m = ((4, 6, 5, 4, 5, 6, 4, 5, 6, 4, 5, 6, 6, 5, 5), (6, 6, 5, 6, 5, 5, 5, 5, 6, 7, 5, 9, 5, 6, 5), (4, 5, 5, 5, 5, 2, 4, 6, 4, 5, 7, 7, 5, 6, 5), (3, 6, 5, 4, 4, 4, 6, 5, 5, 7, 7, 9, 4, 5, 5))
m[0,0] => 4
m[3] => [3, 6, 5, 4, 4, 4, 6, 5, 5, 7, 7, 9, 4, 5, 5]
m[0,6] => 4
m[0,5] => 6
m[0] => [4, 6, 5, 4, 5, 6, 4, 5, 6, 4, 5, 6, 6, 5, 5]
m[:, 4] => [5, 5, 5, 4]
m[:, 14] => [5, 5, 5, 5]
m[1,13] => 6
m[0,13] => 5
m[1,5] => 5
m[0,3] => 4
m[0,14] => 5
m[:, 7] => [5, 5, 6, 5]
m[2] => [4, 5, 5, 5, 5, 2, 4, 6, 4, 5, 7, 7, 5, 6, 5]
m[2,8] => 4
m[:, 13] => [5, 6, 6, 5]
m[1,12] => 5
m[2,2] => 5
m[:, 3] => [4, 6, 5, 4]
m[:, 0] => [4, 6, 4, 3]
m[2,5] => 2
m[:, 6] => [4, 5, 4, 6]
m[1] => [6, 6, 5, 6, 5, 5, 5, 5, 6, 7, 5, 9, 5, 6, 5]
m[2,4] => 5
m[0,4] => 5
m[2,3] => 5

x =
[[-10 -27 -30 -59 -23 -11 -20]
 [ -8  -3  27 -81 -57 -14  55]
 [ 11   6 -48 -38 -35  26 -48]
 [-14   0   0   4 -75  10  13]
 [-12 -12  29 -10  26  22   1]
 [ 11  26  39  -9 -33 -18   7]
 [-10  70 -55 -68 -28 -61 -13]
 [-10  25  52 -13   5  28  19]
 [-36  36  10 -29 -16  -7 -14]]
x[-9,0]: -10
x[8]: [-36, 36, 10, -29, -16, -7, -14]
x[8,-2]: -7
x[2,5]: 26
x[:, -6]: [-27, -3, 6, 0, -12, 26, 70, 25, 36]
x[-3,5]: -61
x[-9]: [-10, -27, -30, -59, -23, -11, -20]
x[-3,-5]: -55
x[-6,-7]: -14
x[:, 2]: [-30, 27, -48, 0, 29, 39, -55, 52, 10]
x[:, 5]: [-11, -14, 26, 10, 22, -18, -61, 28, -7]
x[4,0]: -12
x[4,-6]: -12
x[7,-4]: -13
x[-4,6]: 7
x[8,-7]: -36
x[5,-2]: -18
x[-8,2]: 27
x[:, 6]: [-20, 55, -48, 13, 1, 7, -13, 19, -14]
x[6]: [-10, 70, -55, -68, -28, -61, -13]
x[6,3]: -68
x[-6]: [-14, 0, 0, 4, -75, 10, 13]
x[-8,4]: -57
x[-8,1]: -3
x[-4,3]: -9
x[-5]: [-12, -12, 29, -10, 26, 22, 1]
x[:, 4]: [-23, -57, -35, -75, 26, -33, -28, 5, -16]
x[7,-5]: 52

W =
[[ 67  69  -6  -9]
 [ 27  47  -4 -14]
 [ 84  58 -60 -47]
 [-33 -52  41  34]
 [ 33  26  -5  -6]
 [-41 -39  13   3]
 [-47 -61  93  79]
 [-26 -37  36  29]
 [ 45  58 -50 -52]
 [ 17  34  14   3]
 [ -8  -3 -36 -39]
 [-22 -14  30  18]]
W[0][0] -> 67
W[:, 2] -> [-6, -4, -60, 41, -5, 13, 93, 36, -50, 14, -36, 30]
W[:, 3] -> [-9, -14, -47, 34, -6, 3, 79, 29, -52, 3, -39, 18]
W[5][1] -> -39
W[0][2] -> -6
W[1][2] -> -4
W[3][0] -> -33
W[11] -> [-22, -14, 30, 18]
W[5][0] -> -41
W[4] -> [33, 26, -5, -6]
W[1][0] -> 27
W[3][3] -> 34
W[4][1] -> 26
W[6] -> [-47, -61, 93, 79]
W[7] -> [-26, -37, 36, 29]
W[0] -> [67, 69, -6, -9]
W[1][1] -> 47
W[8][0] -> 45
W[2][2] -> -60
W[11][0] -> -22
W[8] -> [45, 58, -50, -52]

data =
2460  4775  4510  7684  2666  2302  2589  8295  2209  5572  3296  3938  2201  6004
5424  5833  5478  7294  6216  2837  5885  2214  3606  2023  4397  6216  2338  2451
6361  8062  7009  7038  3374  3153  6582  4384  3317  4142  8181  6271  8243  5239
5781  6423  2828  7694  3497  3822  5283  5289  3989  5149  5212  7547  3183  7055
5306  6941  6286  2211  2464  7340  2575  7592  8020  4106  2766  4528  4394  3339
5723  2835  6539  4360  4848  5522  7166  3829  3996  7351  5733  7257  4773  6665
8446  5808  5651  6847  2921  3436  7417  6878  6200  2666  4360  8034  3112  3431
5510  2740  7765  3058  6944  3281  5612  7061  2441  6977  5023  6594  3228  3703
5406  5029  6516  3601  3269  5137  5240  4308  3874  4051  6993  3468  2933  4173
2113  4999  6998  7952  4212  6855  6709  4645  5445  8314  6515  5970  4757  7558
data[0][0]	2460
data[:, 1]	[4775, 5833, 8062, 6423, 6941, 2835, 5808, 2740, 5029, 4999]
data[0][12]	2201
data[:, 13]	[6004, 2451, 5239, 7055, 3339, 6665, 3431, 3703, 4173, 7558]
data[6][10]	4360
data[1][10]	4397
data[9][10]	6515
data[5][4]	4848
data[7][3]	3058
data[8][13]	4173
data[4][10]	2766
data[8]	[5406, 5029, 6516, 3601, 3269, 5137, 5240, 4308, 3874, 4051, 6993, 3468, 2933, 4173]
data[9][5]	6855
data[0][10]	3296
data[:, 8]	[2209, 3606, 3317, 3989, 8020, 3996, 6200, 2441, 3874, 5445]
data[0][2]	4510
data[0]	[2460, 4775, 4510, 7684, 2666, 2302, 2589, 8295, 2209, 5572, 3296, 3938, 2201, 6004]
data[6][2]	5651
data[4][11]	4528
data[2][12]	8243
data[1]	[5424, 5833, 5478, 7294, 6216, 2837, 5885, 2214, 3606, 2023, 4397, 6216, 2338, 2451]
data[4][6]	2575
data[7][13]	3703
data[7][9]	6977
data[8][8]	3874
data[7][11]	6594
data[:, 6]	[2589, 5885, 6582, 5283, 2575, 7166, 7417, 5612, 5240, 6709]
data[6][13]	3431
data[8][2]	6516
data[:, 5]	[2302, 2837, 3153, 3822, 7340, 5522, 3436, 3281, 5137, 6855]
data[4][1]	6941
data[5][1]	2835
data[1][0]	5424
data[2]	[6361, 8062, 7009, 7038, 3374, 3153, 6582, 4384, 3317, 4142, 8181, 6271, 8243, 5239]

M =
 -26     2   -59    83   -80    44    69   -30    87   -21    73
 -16     0   -17    44   -47    25    37   -11    46   -12    39
 -15    -1     5    34   -45    18    29    -2    38   -11    31
  -2     0   -12     9   -11     4     9    -3     7     1     9
 -19    -4    10    42   -45    24    34    -1    42   -18    36
  37    -5    39   -91    97   -57   -74    29  -101    28   -81
 -17     1   -28    46   -49    27    40   -18    48   -12    41
Indices start at 0.
(0, 0)	-26
(2, 9)	-11
(2, 6)	29
(0, 10)	73
(1, 3)	44
(4, 6)	34
(1, 10)	39
(5, 4)	97
(6, 2)	-28
(4, 1)	-4
(6, 9)	-12
(2, 2)	5
(3, 10)	9
(1, 2)	-17
(3, 3)	9
(6, 7)	-18
(5, 5)	-57
(5, 6)	-74
(3, 8)	7
(3, 5)	4
(2, 0)	-15
(0, 4)	-80
(4, 0)	-19
(4, 10)	36
(2, 10)	31
(3, 7)	-3
(6, 1)	1
(2, 5)	18
(0, 7)	-30

arr =
[[-45 -29 -63 -87]
 [-19  28  39   4]
 [ 96 -37  12 101]
 [ 37 -34 -20  19]
 [ 57 -43  -4  45]
 [ 55 -26   3  43]]
Indices start at 0.
(0, 0)	-45
(5, 1)	-26
(1, 0)	-19
(2, 0)	96
(2, 2)	12
(5, 0)	55
(3, 0)	37
(0, 1)	-29
(3, 1)	-34
(1, 2)	39
(3, 3)	19
(0, 3)	-87

grid =
-1.7	-1.9	1.0	-2.2
-1.1	0.1	0.9	1.1
1.9	-1.9	-1.4	-1.8
-0.3	-1.0	-2.0	-1.0
0.6	-1.7	-0.9	-1.1
Rows and columns are counted from 0.
row 0 col 0 -> -1.7
row 2 col 1 -> -1.9
row 1 col 1 -> 0.1
row 0 col 2 -> 1.0
row 4 col 0 -> 0.6
row 4 col 1 -> -1.7
row 0 col 3 -> -2.2
row 3 col 2 -> -2.0
row 1 col 3 -> 1.1
row 2 col 0 -> 1.9
row 0 col 1 -> -1.9
